A small network was shown many inputs. Here are its activations along a few directions, one row for each input.
In each table, some parts of the input vary, and every possible input appears once, in random order.
A made-up example of a description, with smaller parts first: values(3) and (point or line(11) or (line(4) and ring(5))).
Shared parts are said once, and a part with two or three values counts as separate values.
In the rows, 128 means zero.

Other details of the inputs vary at random and push rows far along two fixed directions, the same in every table; ignore that.

Table:
r1: [116  98 177  89 137 128 136 110 105 113 170 139 217 210 143 121]
r2: [121  99 157  95 134 122 134  95  99 123 164 141 237 191 134 130]
r3: [126 178 128 117 127 169 143  84 120 107 123 146 100 137 108 153]
r4: [145 122  98 152 163 107  94 172 135 155 146 108 125 132 132  95]
r5: [137 110 109 137 143  75 118 174 143 132 148 124 118 127 122 114]
r6: [135 112 104 158 149 106  94 167 125 161 130 109 150 108 147 101]
r7: [110 166 146 119 115 178 150  89 117 106 117 139 106 126 134 151]
r8: [151  90 108 143 144 107  96 167 142 171 129  93 139 128 135  92]
r9: [119 155 100 163 111 120 129 148 142 125  86 130  55  40 126 150]
r10: [137 102 113 138 140  69 119 178 145 128 151 129 124 131 123 107]
r11: [131 147 139 106 106 174 147  73 125 121 105 132 115 133 110 152]
r12: [117 176 143 135 137 207 123  91 111 125 113 126 109 132 143 137]
r13: [126 140 150 115 105 174 150  78 134 109  99 139 105 128 106 160]
r14: [144  85 111 128 120  84 124 161 148 151 129 107 127 117 125 109]
r15: [124 170 131 119 130 167 144  84 123 106 128 144 108 141 109 156]
r16: [135 142  97 156 103 126 132 149 163 135  74 115  21  42 113 145]
r17: [124  94 131 136 127  77 125 185 138 128 143 125 130 122 147 100]
r18: [118  97 166 102 130 118 135 103 105 113 156 149 224 184 130 132]
r19: [116 168 134 121 112 168 144  78 109 112 107 147 125 112 122 159]
r20: [128 110 118 130 126  84 124 177 130 138 142 118 126 118 149  97]
Description of these inputs: values(4) and (point or line(4)).
Changing only the values(4) part turns r10 into r17. The same change can be made to r5. Which row results?
> r1
Which other rows does r11 become when the values(4) part takes its other values? List them by row number.
> r3, r19, r20
Which other rows does r16 become when the line(4) part takes its other values? List them by row number.
> r11, r13, r14
Which other rows agree with r18 in the values(4) part? List them by row number.
> r2, r6, r9, r19
